Each row below holds a small network's activations on one input, seen along a few directions.
Each table varies a few parts of the input and shows all the possible inputs, shuffled.
A made-up example of a description, with smaller parts first: one of 4 places along a line, together with either a single point or one of 11 places along a line or (one of 3 separate values, together with one of 8 places around a ring).
Shared parts are said once, and a part with two or three values counts as separate values.

Other details of the inputs vary at random and push rows far along two fixed directions, the same in every table; ignore that.

Rows:
row 1: [ 17 -23   9 -19 -47 -97  17  17 -19 -68   0 -20 -82  96 105 -30]
row 2: [-18 -49  60 -43  19 -13 -66 -25  12 -31  47  26 -18  71  80  22]
row 3: [  7 -12  -1  17  37  38  -3  12   5  36 -15  16  34 -27 -49  11]
row 4: [-11  -8 -10  -9   6  50   4 -27  -9   0  13  17  31 -19 -30   4]
row 5: [ -2  18  -1   9  12  26  -8   3  13  25  12  21  23 -37 -28  25]
row 6: [-23 -11  -2 -10  11  62 -11 -37  -1  10  10  10  43 -23 -28   5]
row 7: [ 18  26 -29  21 -32 -36  57  38 -32   5 -55 -44 -24  12 -24 -54]
row 8: [  8 -16   5  15  40  29  -7  13   6  32 -11  15  27 -17 -38  12]
row 9: [-18 -44  63 -42  21 -25 -77 -27  23 -23  42  16 -17  63  82  27]
row 10: [ 25  22 -46  25 -57 -33  70  29 -27 -30 -31 -20 -31   4  14 -25]
row 11: [  7  21 -35  19 -33 -59  45   6  -7 -10 -38 -66 -35  -2  12 -46]
row 12: [ -4  -1  16   1  38  31  -8   5  -8  31  -1   5  26  -6 -50  -2]
row 13: [  4  10 -12  17  19  40   8   2   6  14  19  25  29 -42 -43  27]
row 14: [-19  -1  12  -8  27  26 -32 -31  19  20  13  -2  27 -29 -20  12]
row 15: [ 23  35 -43  38 -32 -51  64  35  -8  -1 -29 -39 -33 -13  -3 -26]
row 16: [  3  -1 -15  19  27  49  20  -7  -3   8  22  20  32 -35 -42  25]
row 17: [  0  -2  -4   6  18  54   2  -9   0   5  24  35  34 -30 -30  32]
row 18: [ 17 -20   9 -23 -56 -93  14  18 -20 -68  -4 -15 -80  95 106 -31]
row 19: [  4   8 -12  19  23  38   9   2   6  14  21  23  29 -41 -44  27]
row 20: [  4 -26  46 -30  -5 -12 -47   5   6 -36  40  55 -21  53  73  41]
row 21: [ -4   2  15  -2  29  34 -11   5  -9  30  -5   9  27  -8 -49  -3]
row 22: [ 29  11 -33  26 -41 -44  50  48 -19   0 -67 -27 -29  11   4 -39]
row 23: [-15  12  13 -11  24  24 -33 -17  19  23  15  10  18 -31 -28  15]
row 24: [ 18  26 -22  12 -43 -42  48  40 -32  -1 -56 -37 -30  22  -8 -53]
row 25: [-19  12  -6  -3  11  37 -16 -29  12  25  -3  -7  35 -47 -38   3]
row 26: [ -6  18   2   6  15  39 -16  -1  15  29  14  29  32 -44 -34  31]
row 27: [ 27  31 -50  36 -44 -38  71  36 -17 -17 -29 -26 -29 -13  -6 -24]
row 28: [ 29  12 -38  31 -35 -38  56  46 -19   5 -66 -30 -23   2  -8 -39]
row 29: [-11  -6 -17  -2  13  57  12 -29 -10   6  13  12  37 -30 -45   3]
row 30: [  5   7 -11  21  28  37  10   2   7  14  23  21  28 -41 -44  27]
row 31: [-12  15   3  -3  24  20 -19 -14  16  24  10  -1  16 -36 -36   8]
row 32: [ 26  21 -53  35 -41 -29  81  27 -26 -24 -27 -29 -26  -5  -2 -26]
row 33: [-21   0 -10  -3   8  48  -9 -36   6  19  -2  -9  43 -37 -33   2]
row 34: [ -9 -34  46 -48 -10  -8 -53 -17   1 -37  35  44 -18  61  70  19]
row 35: [ 11  36 -40  23 -29 -54  51  18  -7  -2 -35 -57 -37 -14 -11 -43]
row 36: [ -1 -19  66 -32  14 -34 -75  11  28 -14  48  50 -29  52  79  48]
row 37: [  6   4 -42  19 -38 -36  64   2 -24 -25 -32 -57 -28  16  14 -51]
row 38: [  0 -22  66 -28  23 -37 -72  10  29 -13  52  46 -30  53  77  48]
row 39: [-19  -6 -10   4  26  41  -3 -36   8  20   6 -17  39 -34 -36   3]
row 40: [ 17 -21   9 -21 -51 -95  15  17 -20 -68  -2 -18 -81  95 106 -31]
row 41: [  3 -23  59 -34   1 -22 -69  11  19 -30  48  64 -24  52  77  50]
row 42: [-19 -43  59 -50   2  -7 -71 -25  10 -32  38  34 -14  68  83  22]
row 43: [  9  43 -42  17 -46 -46  47  18  -9  -2 -45 -50 -33 -18 -10 -44]
row 44: [-18   9  -7   2  20  35 -12 -30  13  27   0 -12  35 -48 -41   3]
row 45: [-19 -41  62 -46  12 -22 -80 -27  22 -24  38  20 -16  62  84  26]
row 46: [-17   5  -6   7  33  30  -9 -30  15  27   7 -18  32 -45 -43   3]
row 47: [ -8   3  20  -9  27  47 -21   1  -7  34  -3  20  36 -13 -52   3]
row 48: [  4 -17  14   3  32  36 -24  11   8  30 -10  30  30 -14 -29  19]
row 49: [ -2  20  -8  16  19  34   0   1  13  31  11  16  30 -48 -43  23]
row 50: [  4  13 -41  16 -44 -44  51   0 -14 -17 -41 -64 -26   7  17 -47]
row 51: [-21 -18   4  -9  22  49 -13 -35   1   6  19   6  34 -11 -18   7]
row 52: [-16  17   6  -8  22  34 -29 -19  18  28  11   9  26 -42 -41  14]
row 53: [ -9 -16  60 -37  20 -43 -73  -4  27 -14  38  20 -36  48  64  24]
row 54: [-19  -9 -12   0  15  57   5 -34  -4  11   7  -3  40 -27 -36  -2]
row 55: [  6  -9  -3  16  33  41  -3  11   4  37 -18  17  36 -30 -51  10]
row 56: [ 26  33 -49  32 -53 -36  66  37 -18 -18 -33 -21 -28 -12  -2 -24]
row 57: [ 19  23 -28  24 -23 -39  60  38 -32   5 -50 -48 -26  14 -25 -54]
row 58: [  3 -36  57 -32  13 -15 -56   2  11 -36  54  57 -23  61  79  48]
row 59: [  5  29 -42  19 -44 -45  48   5  -9  -5 -46 -62 -25 -15   0 -47]
row 60: [-23  -6  -2  -6  18  50 -19 -39  10  20   7  -3  44 -33 -30   9]
Description of these inputs: one of 6 places along a line, together with either one of 2 separate values or one of 8 places around a ring.
Changing only the place on the line of 6 turns row 59 into row 46. The same change can be made to row 42. Which row results?
Answer: row 2
Changing only the place on the line of 6 turns row 31 into row 23. The same change can be made to row 32. Which row results?
Answer: row 17
List by row number the other rows that have the place on the line of 6 in common with row 56.
Answer: row 6, row 10, row 22, row 24, row 25, row 26, row 33, row 34, row 43
A walk changes only the place on the ring of 8. It starts at row 39 and steps to row 11. List the rest of the walk in order.
Answer: row 35, row 15, row 19, row 58, row 40, row 37
Which other rows does row 7 become when the choice among 2 separate values takes its other values? List them by row number.
Answer: row 48
Which other rows does row 28 become when the choice among 2 separate values takes its other values? List them by row number.
Answer: row 47

Rows:
row 61: [ -9  -1 -59  15   2  67  55 -46 -17 -10   7 -13  42 -58 -65  -9]
row 62: [-15 -47  64 -42  19  19 -85  -4  21   5  14  58   3  53  61  31]
row 63: [-18  -4  15  -2  41  93 -47 -26  17  41  -3  30  76 -63 -62  40]
row 64: [ 39   7 -22  10 -45 -53  51  47 -26 -50  -7  16 -57  35  34 -11]
row 65: [ 18  -5  10  16  -4 -56   7  26   0 -22 -13 -31 -35  35  49  -1]
row 66: [ 15   0  39 -21   3 -42 -46  27  14 -15  18  35 -34  28  32  22]
row 67: [-31  21  20  -7  41  83 -38 -35  12  42  38  19  72 -57 -71  33]
row 68: [ -1 -11  32 -21 -20 -27 -53   5  20 -12  -2  19 -12  25  59  20]
row 69: [-21 -25  78 -49  21   2 -81 -15   6   2  47  40  10  60  43  27]
row 70: [ 18 -12 -14   0 -56 -26  22  17 -14 -44 -13  15 -26  34  63   1]
row 71: [-17 -46  44 -48  18 -15 -63 -38  11 -18  27  12  -6  47  45   3]
row 72: [-19   4  51 -25  21  24 -52 -14   1   3  27  12  18  16   6  23]
row 73: [-15  10 -37  12  21  49  24 -42  -7  13 -21 -45  39 -65 -77 -22]
row 74: [ 40  13 -21  12 -43 -89  47  57 -25 -19 -45 -23 -61  39  16 -46]
row 75: [  5   1 -33  41  33  36  40  -2  -3  43 -13 -22  51 -51 -74  -3]
row 76: [-25 -12  45 -27  26  35 -40 -11  -2  17  26  24  15  33   6   8]
row 77: [-15  10 -13  26  52  60  -1 -21  30  49  31  13  50 -72 -57  37]
row 78: [-29 -14  18 -34  21  12 -48 -51  29  -2  40  12   0  -8  19  15]
row 79: [ -2 -17 -19 -10 -27 -50  30  -6 -16 -29 -31 -48 -50  46  40 -58]
row 80: [-18  15  36 -27 -12 -25 -36  -5  13  -5  36  12 -25  33  52  11]
row 81: [  2  45 -77  43 -34  21  69   4   0  36 -52 -35  21 -84 -62 -28]
row 82: [ -2 -28  20   7  37  10 -12   7   9  15  10   9   4  23  13  12]
row 83: [ 39  27 -16  16 -40 -84  41  59 -22 -31 -49 -32 -69  29  20 -36]
row 84: [  8 -12  23 -12  27   9 -21  25   0  13   2  39 -12  19 -11   5]
row 85: [ 27  45 -47  27 -38 -60  62  45  -6  -2 -32 -22 -54 -18 -11 -33]
row 86: [ 21  18 -81  67  -9  33 109  10 -25   2 -16 -30  29 -60 -63 -10]
row 87: [-12  23 -60  22  -1  28  46 -38  -4  13 -23 -56  30 -75 -77 -33]
row 88: [ 26  15 -27  35 -39 -91  51  37  -4 -25 -30 -58 -53  24  47 -27]
row 89: [  3  16 -18   7 -36   4  45   4 -30 -29  13  -3  -5  16  10  -8]
row 90: [-13 -37  50 -33  22  33 -77 -15  19  21  14  52  38  14  16  36]
Changing only one part turns row 86 into row 61. The same change can be made to row 75. Which row results?
Answer: row 71
Describe the family of inputs behind these rows.
Answer: one of 5 separate values, together with either a single point or one of 5 places along a line
List by row number the other rows that have the choice among 5 separate values in common with row 81.
Answer: row 62, row 63, row 68, row 70, row 90
